Small tables with named rows and columns. After each table, cells are looked up by row and column.

logi:
         nunori  zofota   bekov     vav
sas       75.43  -59.58  -77.01   99.10
peg       57.70  -43.96  -57.00   75.40
seromet  -47.64   49.48   61.97  -64.60
sim      -54.57   55.67   69.77  -73.73
vakuzon   75.68  -59.74  -77.28   99.47

What is the vav of sas in logi?
99.10
What is the zofota of sim in logi?
55.67
What is the vav of sim in logi?
-73.73
What is the bekov of peg in logi?
-57.00
What is the bekov of sas in logi?
-77.01
What is the bekov of sim in logi?
69.77
What is the bekov of vakuzon in logi?
-77.28
What is the bekov of seromet in logi?
61.97
What is the zofota of peg in logi?
-43.96
What is the nunori of sas in logi?
75.43
What is the nunori of peg in logi?
57.70
What is the zofota of seromet in logi?
49.48
What is the vav of vakuzon in logi?
99.47
What is the nunori of vakuzon in logi?
75.68
What is the zofota of vakuzon in logi?
-59.74
What is the vav of peg in logi?
75.40
What is the vav of seromet in logi?
-64.60
What is the nunori of sim in logi?
-54.57

sutivuz.csv
,razoza,merug,kipun,big,tanizab,sofuz,fek,lig
gop,156,25,109,27,14,154,106,117
ridevit,120,96,127,107,106,79,112,132
muv,11,8,127,12,120,209,112,116

What is the big of ridevit in sutivuz?
107
What is the razoza of gop in sutivuz?
156
What is the lig of muv in sutivuz?
116
What is the tanizab of muv in sutivuz?
120
What is the fek of ridevit in sutivuz?
112
What is the razoza of ridevit in sutivuz?
120
What is the lig of ridevit in sutivuz?
132

liv.csv
,tiz,befisav,bonares,gufanub
fop,6,84,52,63
dedo,6,71,81,47
pag,6,61,73,77

fop, tiz -> 6
dedo, gufanub -> 47
fop, befisav -> 84
dedo, tiz -> 6
pag, bonares -> 73
dedo, befisav -> 71
fop, bonares -> 52
pag, befisav -> 61
pag, tiz -> 6
dedo, bonares -> 81
Row with the largest gufanub: pag

zok =
columns: rezo, maz, kirob, poferon, mezumev, tof
kasoset: [5.3, 0.5, 5.0, 2.2, 5.5, 6.2]
kol: [0.5, 6.2, 1.3, 7.7, 3.2, 7.2]
mes: [3.7, 1.3, 1.7, 5.9, 2.8, 2.6]

What is the rezo of kasoset in zok? 5.3
What is the mezumev of kol in zok? 3.2
What is the mezumev of mes in zok? 2.8
What is the maz of kasoset in zok? 0.5
What is the maz of kol in zok? 6.2
What is the mezumev of kasoset in zok? 5.5
What is the maz of mes in zok? 1.3
What is the kirob of kasoset in zok? 5.0
What is the poferon of kol in zok? 7.7
What is the tof of kol in zok? 7.2
What is the poferon of kasoset in zok? 2.2
What is the tof of kasoset in zok? 6.2
What is the poferon of mes in zok? 5.9
What is the tof of mes in zok? 2.6
What is the rezo of kol in zok? 0.5
What is the kirob of mes in zok? 1.7
Row with the largest kirob: kasoset

guza.tsv
	tozovi	dig	meki
dibezat	198	124	134
pipak	189	152	65
niv	102	126	105
veleg	169	120	178
beno	11	193	14
puvoze	48	60	58
pumo	112	143	127
rumugi	173	179	165

niv, meki: 105
puvoze, meki: 58
pipak, dig: 152
pumo, tozovi: 112
pumo, dig: 143
beno, meki: 14
dibezat, tozovi: 198
veleg, dig: 120
rumugi, dig: 179
veleg, meki: 178
niv, tozovi: 102

Table kinazas
,lita,bim,nikad,nevu,vib,goket,fep
kulamu,146,146,138,140,144,143,115
melizir,120,202,196,226,194,30,115
vekarak,102,211,205,226,194,46,115
kaso,155,128,119,127,137,159,115
vuka,142,137,138,127,137,159,115
zeza,137,137,138,140,137,159,115
der,142,137,138,127,137,159,115
rifidul,150,128,119,127,137,159,115
ratida,120,202,196,226,194,30,115

fep of melizir: 115
lita of vuka: 142
nikad of vekarak: 205
fep of kulamu: 115
bim of zeza: 137
fep of kaso: 115
nikad of der: 138
nikad of ratida: 196
fep of vuka: 115
nevu of rifidul: 127
nevu of vekarak: 226
bim of melizir: 202
vib of kaso: 137
goket of vuka: 159
fep of ratida: 115
goket of ratida: 30
Row with the largest nikad: vekarak

namu.tsv
	par	bez	liv
nudufaz	417	397	566
limotu	410	387	440
guz	389	356	81
lep	381	361	73
rif	394	382	350
buk	388	373	230
vadet	421	424	826
luk	403	374	301
manumar	386	351	41
rezi	424	411	725
fek	395	355	157

fek, par => 395
guz, liv => 81
vadet, par => 421
limotu, liv => 440
nudufaz, liv => 566
rezi, bez => 411
vadet, liv => 826
limotu, par => 410
luk, par => 403
guz, par => 389
luk, liv => 301
buk, liv => 230
manumar, bez => 351
rif, par => 394
Row with the largest par: rezi

Table vir
fields: zogi, zufotu, giber, kel, fuzu, bub, zepugup, sipesol, kadu
ludet: [193, 97, 39, 127, 77, 77, 108, 223, 215]
sivesep: [200, 90, 133, 123, 58, 233, 183, 225, 182]
fepo: [98, 71, 125, 58, 170, 169, 162, 94, 179]
noku: [87, 220, 41, 204, 113, 175, 166, 162, 238]
veb: [129, 216, 109, 60, 163, 216, 127, 123, 70]
puv: [131, 163, 170, 96, 108, 229, 154, 131, 121]
zapivu: [114, 172, 161, 169, 71, 137, 177, 222, 102]
tevire: [215, 67, 139, 142, 220, 69, 53, 124, 50]
furag: [126, 87, 121, 188, 188, 83, 130, 84, 84]

sipesol of veb is 123
zepugup of zapivu is 177
zepugup of tevire is 53
giber of puv is 170
kadu of puv is 121
zufotu of veb is 216
kel of zapivu is 169
sipesol of fepo is 94
bub of ludet is 77
fuzu of fepo is 170
bub of puv is 229
zufotu of zapivu is 172
zogi of zapivu is 114
bub of fepo is 169
sipesol of puv is 131
zepugup of veb is 127
kel of puv is 96
Which row has the largest giber? puv

gute:
|  | sesir | diguta | gukoz | fode | mivo | geno | guz | sas | rup |
|---|---|---|---|---|---|---|---|---|---|
| vog | 140 | 69 | 171 | 139 | 214 | 105 | 62 | 88 | 113 |
| kat | 146 | 60 | 204 | 156 | 238 | 114 | 55 | 84 | 134 |
| kez | 118 | 123 | 134 | 139 | 126 | 116 | 118 | 120 | 132 |
| somavu | 92 | 147 | 138 | 191 | 56 | 105 | 135 | 123 | 154 |
| zum | 131 | 147 | 147 | 190 | 88 | 181 | 170 | 164 | 223 |
| nad | 111 | 118 | 142 | 154 | 123 | 111 | 112 | 118 | 138 |

What is the gukoz of zum in gute?
147
What is the sas of kez in gute?
120
What is the mivo of kat in gute?
238
What is the sas of nad in gute?
118
What is the sesir of nad in gute?
111
What is the gukoz of kat in gute?
204
What is the geno of zum in gute?
181
What is the guz of somavu in gute?
135
What is the sesir of zum in gute?
131
What is the guz of kat in gute?
55
What is the rup of kat in gute?
134

